arr = [[1.94, -4.58, 3.35, -4.17, 2.51, 3.93, -1.55, 4.74, 6.14, -5.23, -6.57, 1.78, -1.66, -4.61, -2.96, -1.43], [2.80, -1.22, 3.85, -0.45, 3.73, 2.19, -1.29, 1.52, -1.98, -3.24, -0.40, 4.36, 4.78, -1.35, -0.77, 5.13], [0.30, -0.01, 0.42, 0.75, 0.48, 0.27, 0.77, 0.18, -0.42, -0.87, 0.19, 0.38, 0.35, 0.51, 0.85, 0.64]]
The entry just right of 2.80 is -1.22
The smallest entry -> -6.57
What is the entry just left of 0.51?
Answer: 0.35
The entry just left of -1.35 is 4.78
The entry just right of -3.24 -> -0.40
The entry just left of -4.58 is 1.94
The entry just right of 2.51 -> 3.93
The entry just right of the smallest entry is 1.78
What is the largest entry?
Answer: 6.14
What is the entry just right of 0.19?
Answer: 0.38
The entry just right of -4.58 is 3.35
The entry just right of -1.35: -0.77
What is the entry just right of 0.27?
Answer: 0.77
What is the entry just right of the largest entry?
Answer: -5.23
The entry just left of 2.51 is -4.17
The entry just right of 1.78 -> -1.66

Questions about the array below.
1) The second entry on the main diagonal?
2) The entry directly below -6.19?
3) The last entry, reading row by row?
4) The entry in the top-right corner?
5) The entry directly above the smallest entry?
6) The entry just left of -4.04?
7) The third entry from the end, reading row by row?
8) The top entry of the column that holds the largest entry?
[[-5.62  2.80 -2.90 -4.94  0.60  3.64 -0.72 -3.38]
 [-2.93 -0.50 -6.37 -0.27  0.13  6.63  5.50  3.21]
 [ 4.52  3.42 -0.22  0.20  4.13  1.81 -5.73  6.41]
 [ 2.46  3.88  5.49 -4.04 -4.03  2.94 -0.95  6.60]
 [ 0.11 -5.10 -1.84 -0.29 -2.00 -2.71  0.03 -4.23]
 [-1.83 -4.06  4.21  1.25 -6.19 -2.44  5.72  5.62]
 [-5.74  4.36  0.66 -3.29 -4.49  5.21 -1.03  3.37]
 [-0.62  3.30  3.86 -5.74 -2.63 -2.66  0.47 -3.90]
 [-5.05 -5.05  5.21 -4.20 -1.37 -5.36 -2.59 -5.74]
 [-0.92  0.65  6.29  1.90 -2.40 -5.90  2.30 -4.01]
 [ 2.97  5.01 -2.05  5.91  6.54 -4.75  0.98  1.85]]
1) -0.50
2) -4.49
3) 1.85
4) -3.38
5) -2.90
6) 5.49
7) -4.75
8) 3.64

Read these off the table that follows.
1) Report the top-left entry.
2) Report the entry just left of 8.
3) Report the top entry of the column that holds the smallest entry.
4) Report the fifth-last entry, reading row by row.
5) Report the smallest entry in the last column.
6) Report the entry just right of 73.
7) Report the entry in the top-right corner.
8) Report the entry directly below 21.
[[ 27  40  67 128  56  69  97 159  21 206 104]
 [102  73 106  85  49  87 138  92 124  85 125]
 [ 79   8  82  98 109  94  96  42  66  57  64]]
1) 27
2) 79
3) 40
4) 96
5) 64
6) 106
7) 104
8) 124

Read these off the grid that follows. Rows and columns are numbered from 1.
1) Read off the entry in row 3 and column 1.
2) Read off the maximum.
3) Read off the bottom entry of the column that holds the largest entry.
4) Read off the entry just right of -352.
5) Read off the entry just left of the smallest entry.
6) Read off the entry directly above 123.
7) Read off the entry in the bottom-left corner.
8) Read off the entry directly above -46.
[[  65 -519  111  187  209  162 -405 -265]
 [  45 -135   70  104   98  112  -64  -10]
 [  57   21   73   67   71   64   28   49]
 [  67 -138  132   77  133   68 -113  -96]
 [  71 -340  143  125  192  114 -263 -241]
 [  71 -352   96  155  174  137 -272 -193]
 [  63 -404  128  150  202  135 -308 -260]
 [  -1    1   58  122  122   73    6  -31]
 [ 125   -7  107   60  100   46  -49  -37]
 [  76   11   88   56   73   66   24   37]
 [  43  708   -9  -46  -81  -40  574  402]
 [  66 -373  140  143  198  123 -292 -236]]
1) 57
2) 708
3) -373
4) 96
5) 65
6) -40
7) 66
8) 56

Read these off the row that follows.
1) What is the minimum?
2) What is the centre entry?
3) What is the entry just right of -3.00?
4) What is the entry just right of the smallest entry?
array([ 0.35, -3.00, -4.25,  4.72, -1.40, -1.71, -0.38,  3.26,  4.95,
        1.47,  3.18, -4.28,  6.90])
1) -4.28
2) -0.38
3) -4.25
4) 6.90

Read these off the row that follows.
1) Report the entry just left of the smallest entry.
2) Report the entry just left of the centre entry.
3) Report the entry just left of 0.96.
[-2.60 -3.15 -5.88 -1.99  0.96 -4.63 -1.67]
1) -3.15
2) -5.88
3) -1.99

Read these off the matrix that follows.
1) Find the entry just left of -1.01.
2) Find the 1st entry in reading order.
[[-0.33  0.36  5.98 -0.21 -1.01  1.65  1.89 -2.77 -2.58 -2.12  3.55  2.13
  -0.80  0.00 -3.98]
 [ 0.17 -3.09 -0.62  5.88 -2.74 -4.00  0.30 -0.89  0.19  2.81  1.85 -1.32
  -1.72 -0.02 -3.11]
 [ 1.11  2.47  0.71 -6.29 -2.27  1.71  3.76 -0.91  2.69  0.82 -0.46  4.09
   0.41  0.08  0.60]
 [ 4.24  0.74  3.25 -4.73 -1.59  0.37  2.45 -4.10  2.00  2.75  1.31  0.69
   1.57  0.13 -1.46]
 [ 4.12  1.37 -3.61 -1.19 -3.72 -1.28  2.50  2.14  1.36  0.45  0.25  2.08
  -5.23  0.50 -1.19]
 [ 1.96  4.67 -1.32 -3.38  4.99 -0.51 -2.53 -0.61  2.15 -0.61 -0.96 -1.15
   0.84  1.58  3.73]
 [ 0.09  4.36 -1.91 -6.27  3.01  2.43 -1.55  0.50  0.29 -1.79 -2.06  1.40
  -0.13 -0.59  2.23]]
1) -0.21
2) -0.33

[[ 2.59  3.81  2.68 -0.24 -0.82  1.31 -1.75 -2.40 -0.48  0.69]
 [-0.15  3.15 -1.66  0.63  1.09  4.00  1.76  1.32  1.15  0.04]
 [ 2.97 -0.82  1.35 -0.37  1.77  1.90 -2.47 -1.70 -2.51 -0.36]
 [ 1.14  4.03 -0.72  0.02 -2.47 -3.37 -0.50 -2.72 -2.40  0.19]
 [ 0.72  3.13  0.76 -1.23 -1.05 -3.31  0.54  0.82  2.45 -0.72]
 [-0.81 -1.17 -2.10 -0.30  0.15 -1.17  0.42 -1.15 -1.20  0.57]
 [-0.47  3.97 -0.80  1.97 -1.56  3.54 -0.59  1.22 -7.05  0.94]
 [ 4.72  4.13 -2.27 -0.03  1.64  3.94 -0.53  1.32  2.07  0.79]
 [ 0.27 -3.15  1.83 -1.14 -0.09  1.41 -0.78 -1.64 -4.00  0.01]
 [-1.46  0.76  6.02 -0.80  0.47  2.79 -0.33  2.95  3.62 -0.05]
 [-2.10  1.44 -3.37  1.37  0.56 -1.47  0.26  2.75 -0.82  0.40]
 [-1.17  2.03 -0.19  0.84 -1.69  3.35 -0.27 -0.94 -0.93  1.01]]
Rows and columns are numbered from 1.
Which number is the top-left entry? 2.59
Which number is the maximum? 6.02
The entry in row 2 and column 1 is -0.15
The entry at row 1, column 2 -> 3.81
Which number is the entry just right of -2.72? -2.40
Which number is the minimum? -7.05
Which number is the top entry of the column that holds the smallest entry? -0.48
The entry at row 2, column 3: -1.66
The entry just right of the largest entry is -0.80
The entry directly below the largest entry -> -3.37
The entry at row 3, column 1: 2.97
The entry directly above -3.31 is -3.37
The top entry of the column that holds the largest entry: 2.68
The entry directly below 3.54 is 3.94
The entry just left of -0.59 is 3.54
The entry directly below -0.48 -> 1.15
Which number is the entry directly below 4.13? -3.15
The entry directly below the smallest entry -> 2.07
The entry at row 3, column 2 is -0.82
The entry in the bottom-right corner: 1.01
The entry in the top-right corner: 0.69
Which number is the entry directly above 3.62? -4.00
Which number is the entry directly above the smallest entry? -1.20
The entry just right of 3.13 -> 0.76
The bottom entry of the column that holds the smallest entry is -0.93
Which number is the entry just right of 1.77? 1.90
The entry just right of the smallest entry -> 0.94
Which number is the entry directly below 4.03? 3.13
The bottom entry of the column that holds the largest entry: -0.19
The entry just right of 3.35 is -0.27
